A small network was shown many inputs. Here are its activations along a few directions, one row for each input.
Each table varies a few parts of the input and shows all the possible inputs, shuffled.
A made-up example of a description, with smaller parts first: line(4) and (point or ring(11) or (values(3) and ring(8))).
Shared parts are said once, and a part with two or three values counts as separate values.

Other details of the inputs shift rows strongly along two fixed directions, in all tables alike. That doesn't count.

Rows:
x1: [ 4 -1 -2  2 -5 -1  1  0 -1  3 -1  1  2 -1  0 -1]
x2: [ 5 -2  2  2 -4  3  0  0 -1  1  1  3  2 -1 -1 -1]
x3: [ 3  2  1  5 -1  4  1  0  3  0  1  2  2 -2  2  2]
x4: [-1  2  1  4 -4  0  0  3  4 -4  0  1  3  0  1  0]
x5: [  8  -1  10   0  -1   0   4   5   0   6  -6  -4   4  10   2 -13]
x6: [ 6 -1  0  3 -2  3 -1  0 -1  2  2  2  1 -3 -1  1]
x7: [ 3  1 -2  4 -5 -2  1 -2 -2  4  1 -1  1 -1  0  0]
x8: [-37   1  10 -37  35 -18   0  14  -9  14  -1  17 -11 -10 -15  11]
x9: [ 1  1 -1  6 -2  2 -1  2  4 -3  4  1  2 -1  2  3]
x10: [ 0  2 -1  6 -2  2  1  2  2 -3  3 -2  1 -2  1  3]
x11: [ 0 -3 -2  4 -4 -2  0  3  3 -4  2  1  0  0  1  1]
x12: [-1  4  1  6 -3 -1  1  1  3 -3  2 -1  1  0  2  2]
x13: [  6  -2   9   0  -2   2   2   6   1   8  -5  -4   2   9   3 -16]
x14: [ 4  2  3  4 -4  1  0 -2 -2  2  1 -1  0 -2  0  0]
x15: [ 2  3  2  6 -2  4  2  0  2  0  1 -1  1 -3  1  2]
x16: [ 6 -2 -4  3 -3  0  0  0 -1  4  2  1  1 -2  0  1]
x17: [  6   0   9  -1  -3   1   4   3   2   9  -5  -2   2  11   0 -12]
x18: [ 2  1  3  4 -3  4  1  0  3 -1  1  3  3  0  1  0]
x19: [ 3 -4 -4  5 -2 -3 -2  0  2  0  1  0  0 -3 -1  3]
x20: [ 1 -1 -2  5 -4 -5  0 -1  1  0 -1 -3 -1 -2  0  2]
x21: [ 2  3  3  4 -4  3  1  1  3 -1 -2  2  3 -1  1  0]
x22: [ 4 -1 -4  4 -4  0  2 -1 -3  4  1 -2  0 -3 -1  1]
x23: [ -8   0 -37 -41  27  27 -21 -55  -9 -42 -11 -29 -13  30  15 -10]
x24: [ 2 -3 -4  5 -3 -3  0  0  1  0  0 -3 -1 -4 -1  3]
x25: [ 5  0  2  2 -5  2 -1  0 -1  1 -1  1  1 -1 -1 -1]
x26: [ 5  0  1  4 -3  3  0  0 -3  2  2 -1  0 -4 -1  1]
x27: [ 5 -3 -3  2 -4  0  1  0 -2  3  1  2  3 -1  0 -1]
x28: [ 0 -1 -2  4 -6 -3  0  3  3 -4 -1  0  0  0  1  0]
x29: [-40   2   9 -36  37 -16   2  16 -10  13   4  16 -14 -11 -14  14]
x30: [ 1  5  4  6 -3  2  2 -1  2  0  0  0  1 -1  2  1]
x31: [ 2 -5 -3  4 -4 -3 -1  0  2 -1  0  0  1 -1 -1  1]
x32: [-1  1 -1  6 -5 -4  0  1  2 -3  1 -2 -2  0  2  2]
x33: [ 0  0  0  5 -3  1  0  2  3 -4  3  2  4  1  1  1]
Description of these inputs: values(3) or (ring(5) and ring(6)).
Change only the ring(5) part in x11. List by row number the other rows that result.
> x23, x28, x29, x32

Rows:
x34: [ 11 -10 -12   6 -10  -2  -1   3   0   1   5   0   2   3   3  -6]
x35: [-20  -1 -10 -23  14  -5  -8  -7  -3  -7  -3   6  -9  -5  -7  10]
x36: [ 11  -3  -4   8 -11  -2   4  -6  -7  10  -1  -9  -2   3  -1  -4]
x37: [ -2   3   1   9 -10   3   0   2  13 -10  -3   0   4   6   6  -3]
x38: [ 9  3  6  5 -7 12  4  0  5 -4 -3  1 10  7  4 -7]
x39: [10 -7 -1 11 -2 -1 -1  5  7 -1 -2 -8 -1  4  4 -6]
x40: [-16  -7   2 -26  20  -5  -4   2  -1  -6  -6   2  -3  10  -3  -3]
x41: [ 14  -7  -5   3 -11  -1   2  -6  -4   6  -2   1   8   5   0  -7]
x42: [-12   7   2 -23  23  11  -4  -7 -10  -1   6  10  -3   1  -2   4]
x43: [ 16  -4   6   3  -6   8  -1   2  -1   4  -2  -1   3   7   3 -13]
x44: [ -7  -1   5 -24  26   3  -2  -4  -8   8  -6  -3  -8   5  -3  -5]
x45: [ -4  -5  28  14   0 -32  19  50  -4  55  11  31   1 -30 -20  13]
x46: [ 14  -5  -5   6 -10   7  -2  -8  -3  -2  -1   3   8  -5  -3   2]
x47: [  1  -1   0   8  -7   6   2   5  11 -11  -1   0   9   7   6  -3]
x48: [ 17  -3  -7  11  -5   8  -2  -9  -4   5   1  -5   1 -10  -1   5]
x49: [-16   9  42  15   0 -24  21  54   4  42  12  27   3 -26 -18  14]
x50: [ 10  -8 -12   9  -9   5  -4  -1   1  -7   6   1   1  -8   1   3]
x51: [-25   9  -2 -17  19  -5  -3  -6  -3 -12   1   1  -7   0   1  10]
x52: [  4  -4   2  11  -7  -4   0   5   5  -4  -2 -11  -4   6   1  -6]
x53: [ -3   7   2  12  -7   0   2   4   9 -10  -3  -7   3   4   8  -3]
x54: [  4  -4   2   7 -11  -5  -4   3  10  -7  -7  -3   1   8   3  -7]
x55: [-14   5   9 -25  19  -5  -1  -4  -9   2  -9  -4  -7   6  -3  -7]
x56: [-10  -3   8 -29  20   1  -2  -3  -7   2  -7   3  -2   9  -5  -7]
x57: [17 -7 -6  4 -9  4  1 -3 -7  9  2  1  3  3  2 -9]
x58: [-18  -3 -10 -22  17 -10  -1  -4  -9   2   0  -6 -12   4  -5   3]
x59: [ 7  8  3 12 -8  7  1 -8 -1 -2  4 -6  0  0  3  5]
x60: [ 3 -1  0  9 -5 11  0  6  8 -8  5 -1  6  5  8 -6]
x61: [11  4  5  6 -5 17  2  2  2  0  2  0  7  5  6 -9]
x62: [ 3 -1  2 10 -8 -8 -1  5  5 -7 -6 -9  0  6  4 -8]
x63: [-19  14   5 -20  19   0  -2 -10  -9  -3  -1   1  -5  -1   0   7]
x64: [-14   2  -3 -25  14   0  -7 -13  -9   1  -5   7  -6  -6  -8   6]
x65: [-13  -6 -13 -22  23  -7  -2  -4  -7   5   0  -2 -10   1  -3   2]
x66: [-16   5  -2 -23  16  -2  -4 -11 -14   1  -5  -1  -7  -8  -5   7]
x67: [  5   8   7   6 -11   8   2  -3   7  -3  -5   0   5   6   4  -7]
x68: [-20  13   8 -23  20   3   2  -4  -5  -1  -5  -2  -4   5   1  -2]
x69: [  8  -8 -11   8 -10   1  -2  -2   4 -11   1   2   5  -5  -1   6]
x70: [ 4  1 -2 13 -1  7  1  3 10 -4  2 -7  3  2  7 -2]
x71: [  3   0 -10  12 -12  -5  -3  -3   1 -10  -2  -6  -1  -8   2   6]
x72: [ 10  -1   8   3 -11   0  -2  -3   4   1  -8  -2   2   7   1 -11]
x73: [11  5  4 10 -1 13  3 -1  4  3  0 -6  5  3  5 -5]
x74: [  1   4  -3  15  -8   2   0  -3   5 -10   6  -6  -2  -1   5   7]
x75: [-13   2   8 -24  21  -1  -1  -4  -9   5  -6  -7 -11   8  -5  -5]
x76: [  9   0  -4   7 -12  -6   3  -6  -6   6  -5  -7   2   2   2  -7]
x77: [ 6  1 -6 15 -2  5 -1 -4  7 -8  7 -3  1 -3  6  6]
x78: [11  4  2  8 -8  9  1 -7  2 -7  2  5  9  2  2  2]
x79: [-13   0  -3 -28  13  -7  -4 -11 -10   8  -6   5  -6   5  -6  -4]
x80: [16 -4 -6  7 -8 12 -3 -6 -6  1  4  2  4 -7 -1 -1]
x81: [  3  -1  -4  11  -8   4   0  -2   8 -15   4   4   7   2   5   6]
x82: [  6   0  -5  11  -6   8  -2  -1   5 -11  10   3   4   0   6   2]
x83: [13  6  0 13 -2 11  0 -8  1  0  5 -3  3 -3  4  4]
x84: [-19  -1  -9 -19  18  -4  -5  -6  -8  -5   1  -4 -13  -7  -6  12]
x85: [ 10  -7 -13  13  -5   2  -3  -4   3  -4   3  -5  -2 -10   1   7]
x86: [  8 -10 -11   5 -11  -7   1   1   3  -3   0   0   6   5   1  -3]
x87: [  0   4  -4  12 -12   1  -2  -4  10 -13   1   4   2   1   5   6]
x88: [  5  -6 -10   6 -15 -10  -2  -1   5  -2  -3  -1   1   4   1  -3]
x89: [  9  -8   0   6  -6   2  -3   8   5  -4   1  -2   2   7   5 -10]
x90: [-14   2  -3 -22  18   2  -3 -11 -14   4  -1  -3 -11  -6  -8  10]
x91: [  4  -2 -10   9 -12 -12   1   1   0  -2  -3  -7   0   2   3  -3]
x92: [-15   9  38  14  -5 -28  16  46   5  37  12  41   4 -30 -19  20]
x93: [ -2   4   1  13  -6   4   2   3   8  -7   2 -10   1   5   5  -2]
The inputs of x75 and x52 match in every part but one. If x90 is changed in the same way as x75 into x52, which row does it become?
> x84
The inputs of x42 and x82 match in every part but one. If x79 is changed in the same way as x42 into x82, which row does it become?
> x88
What do these inputs look like to the network?
> values(2) and ring(5) and ring(6)
Change only the values(2) part in x62. List by row number the other rows that result.
> x55
Change only the ring(5) part in x67. List by row number the other rows that result.
> x64, x72, x79, x92
A walk changes only the ring(6) part. It starts at x51 and steps to x87. List the rest of the walk in order.
> x81, x82, x77, x74
Change only the values(2) part in x39. List by row number the other rows that result.
> x44

Rows:
x94: [ 16 -10   4  34 -26 -12   7  28   6  16  12  19  10 -25  -7  11]
x95: [ 28   5  -6  43 -37  12   2  -6  15 -13   3 -10  12   1  13  -2]
x96: [ 12  -8   3  35 -26 -15   9  29   8  13  13  17  10 -21  -5  12]
x97: [  0   1 -30 -20  11  27 -18 -45   0 -41  -4 -17  -4  22  15  -4]
x98: [  2   6 -30 -18   9  23 -14 -52 -11 -33  -8 -33 -10  20  13  -5]
x99: [  7   4  15  42 -29 -18  10  28  10  11   6   4   4 -19  -3  10]
x100: [-27   1  24 -39  37 -11   5  21  -8  25  -3  12  -8   8  -9 -11]
x101: [-41  12  15 -29  35  -9   3  14  -2   7   3  15  -9 -10 -10  16]
x102: [  9  -1 -14 -26  14  29 -12 -38  -2 -29 -18 -36  -3  43  19 -33]
x103: [-33  -1   0 -30  33 -21   1   9 -11  15   4  14 -13 -15 -15  20]
x104: [ 19  -7   4  37 -27 -17   8  23   5  21   8  12   5 -26  -8  12]
x105: [-20  -1  25 -41  38  -4   6  17 -14  32  -3  13  -7   3 -13  -9]
x106: [ 44  -4   4  29 -39  13   3  -7   4   4 -10 -11  15  13   8 -24]
x107: [-40  -3   1 -31  32 -18  -1  18  -4   3   5  19 -10 -12 -12  17]
x108: [ 36  -2   6  34 -40   6   3  -1  13  -6 -12 -15  15  18  12 -25]
x109: [  8   1 -18 -30   7  24 -13 -46  -7 -27 -20 -28  -2  40  15 -30]
x110: [-39  -1   2 -29  32 -24   0  13  -5   8   1  12 -14 -13 -14  19]
x111: [ 12  -1  12  40 -28  -8   7  28  18   1  10  15  11 -15  -1  10]
x112: [ 14   0 -21 -30   7  29 -13 -53 -10 -28 -20 -32  -1  41  16 -30]
x113: [-30  -2  -4 -24  24 -20  -2   6  -6   8   3  10 -13 -11 -11  16]
x114: [ 46  -5   3  35 -34  17   5  -3   8   0  -6 -20  14  21  15 -29]
x115: [ 12   6  17  39 -24  -7  13  25  10  16  10  13  11 -19  -2  11]
x116: [-24   9  11 -25  29   0   2   5  -9  13   4  15  -6 -13 -10  13]
x117: [ 13  -2  13  36 -24  -8   9  27  11  11  14  20  12 -19  -4  13]
x118: [ 35   1  -8  41 -37  10   0 -12   3  -6   1 -16   6  -5   8  -2]
x119: [  7  -1 -29 -22  13  33 -18 -49  -6 -36  -4 -17  -3  18  12  -4]
x120: [-31   7   6 -23  23 -15   0   6  -9   9   3   7 -14 -10 -10  14]
x121: [-33  -4  -3 -28  26 -16  -2  14  -5   6   7  20  -8 -12 -11  15]
What do these inputs look like to the network?
> line(4) and (values(2) or ring(5))
The inputs of x117 and x119 match in every part but the line(4) part. If x103 is changed in the same way as x117 into x119, which row does it become?
> x104
Change only the values(2) part in x108. List by row number the other rows that result.
> x102
